[[-6.21  0.51 -0.90 -2.73  1.80 -0.69 -4.53]
 [ 2.10 -0.38 -3.96 -2.20 -0.44 -1.27 -2.89]
 [ 2.86 -1.16 -0.45  0.76 -0.07 -0.30  0.83]] ⇒ -3.96

[[-3.00  3.85 -0.31 -2.76  0.88  0.39]
 [ 0.03  0.27  2.08  2.44 -2.38 -0.17]
 [-2.05 -2.36 -0.82 -2.62 -5.47 -1.64]] ⇒ 2.08

[[ 1.56  0.03  1.51  1.10]
 [ 1.95  7.03  4.97 -0.91]
 [-1.42 -6.39 -4.62  0.59]] ⇒ 4.97

[[ 6.18 -0.73 -4.05  1.42]
 [ 3.80  3.25 -3.30  3.73]
 [ 0.62  0.97 -1.04  0.65]] ⇒ -3.30

[[-0.02 -3.14 -0.11  2.74  7.21]
 [-0.55  2.69 -0.10 -3.20 -3.20]
 [ 0.03  4.88  0.14 -5.01  6.19]] ⇒ -0.10

[[-1.25  0.94 -5.83 -1.87]
 [ 0.12  0.83 -5.40 -0.82]
 [ 1.76  5.23 -1.65 -0.36]] ⇒ -5.40

[[-0.24 -6.11  7.44  0.07 -0.57 -0.28 -0.35]
 [-0.13  0.56  0.78 -0.31  0.77 -1.46 -0.45]
 [ 2.64  3.72 -1.90 -0.06 -0.14 -0.03 -1.67]] ⇒ 0.78

[[-0.93 -0.43  3.72  0.38 -2.39]
 [ 0.32  0.45 -2.41  0.24  1.02]
 [-0.96 -0.88  6.42  0.17 -3.60]] ⇒ -2.41

[[-3.49 -4.49  5.47 -0.83 -1.78]
 [-4.85 -2.60  4.06  0.60  4.32]
 [-4.53 -1.63  3.47  1.09  5.50]] ⇒ 4.06

[[ 1.58  2.03  3.34  1.81]
 [-0.42  3.30  0.00  3.43]
 [-0.48  6.35 -0.62  2.31]] ⇒ 0.00
---
array([ 43, 720, 686, 673, 772, 727]) result: 772
array([64, 93, 47, 17, 71, 78]) result: 71
array([449, 156, 519, 446, 921, 868]) result: 921
array([6900, 2691, 8367, 8173, 5798, 1632]) result: 5798
array([2494, 4115, 7322, 3181, 3127, 7898]) result: 3127
array([71, 53, 55,  1, 43, 79]) result: 43
---
[[-1.81, 2.99, -3.93, 4.78], [-7.46, 1.80, 6.34, -5.74], [2.94, -2.85, 2.79, -2.81]] Out: 4.78, 2.94
[4.57, 5.26, 2.85, 3.11, 5.53] Out: 5.53, 4.57
[-5.61, -0.40, -4.84, -0.51, 3.56, -1.68, -4.02] Out: -4.02, -5.61
[2.68, -5.61, 4.17, 1.48, 1.95] Out: 1.95, 2.68
[0.49, 2.32, 6.21, 7.33, 0.61] Out: 0.61, 0.49
[[-2.60, -0.75, 1.00, 0.91, 0.39], [-5.77, -3.71, 1.10, 1.26, -0.43]] Out: 0.39, -5.77
[4.27, -0.42, -1.89, 5.77] Out: 5.77, 4.27
---
[[4382 2779 6335 2779]
 [4490 3665 7010 3665]
 [7232 9096 2742 9096]] Out: 4382

[[4 8 6 3 4 8]
 [7 3 5 8 6 1]
 [3 6 7 6 5 6]] Out: 4

[[ 218 -390 -299  759]
 [-329 -235 -109 -379]
 [-459 -340 -614 -514]] Out: 218

[[4 3 5 4 8]
 [6 1 4 4 7]
 [5 8 6 3 4]] Out: 4

[[163  60  98 182 219 183   1]
 [152  84 117 187 181 168  49]
 [154 148 113 150 158 168 123]] Out: 163

[[9668 4256 3802 7589 5371 2713]
 [8995 2174 3706 8154 7184 4205]
 [9732 4191 4289 7296 4878 3134]] Out: 9668

[[ 31 -19  -4  27   7 -31  20]
 [-31 -34   3 -13 -31 -37  11]
 [-18 -37  17 -20 -41 -19  -6]] Out: 31

[[ 13  20  11  28 -10]
 [-36  -6  16  20 -15]
 [ 17  -8 -21  26  16]] Out: 13
---
[-1.68  7.52 -6.50  3.89 -2.98] >> 7.52

[[ 3.43  1.46  0.21 -2.34  1.50  3.93]
 [-1.47 -1.10  1.41  1.56 -0.51 -1.69]
 [-1.12  1.83 -7.22 -1.86 -0.99 -1.28]] >> 1.46

[ 7.53  6.87 -1.04 -4.27 -2.56] >> 6.87

[[ 1.48 -1.34 -7.53 -4.59]
 [-0.25  2.94  3.48  3.17]] >> -1.34

[ 1.06 -2.07 -4.05 -6.08 -4.92  1.45  1.09] >> -2.07

[-5.83 -0.56 -0.05  0.28] >> -0.56
---
[[-2.39 -0.84  2.99  6.33 -2.78]
 [ 0.81 -3.02  4.26 -0.22 -5.17]
 [-1.11  0.12 -0.29  3.01 -1.73]] out -0.29

[[ 1.75 -6.85  0.58  2.63]
 [-0.45  7.16 -0.10 -1.89]
 [-0.88 -0.71 -0.04 -0.14]] out -0.04

[[-4.45  1.72 -2.33  0.26]
 [-6.03  1.01 -0.30  0.41]
 [-2.19  5.06  0.70 -1.36]] out 0.70

[[-0.36 -2.07  4.10  1.52 -1.01  2.00 -0.09]
 [-4.19  0.39 -0.92  4.66 -1.12  0.66 -5.86]
 [ 1.04 -5.88  4.14  5.31 -1.66  0.83  1.83]] out 4.14

[[ 2.86 -3.87 -0.12 -3.71 -4.99  2.54]
 [ 5.42  0.99 -0.97 -2.47 -1.23  1.77]
 [-2.23 -3.41 -0.10  0.78  1.80  5.11]] out -0.10

[[ 2.41  1.05 -6.37  1.03]
 [ 5.20  4.54 -0.13  0.02]
 [-1.93 -1.50 -6.27  1.87]] out -6.27
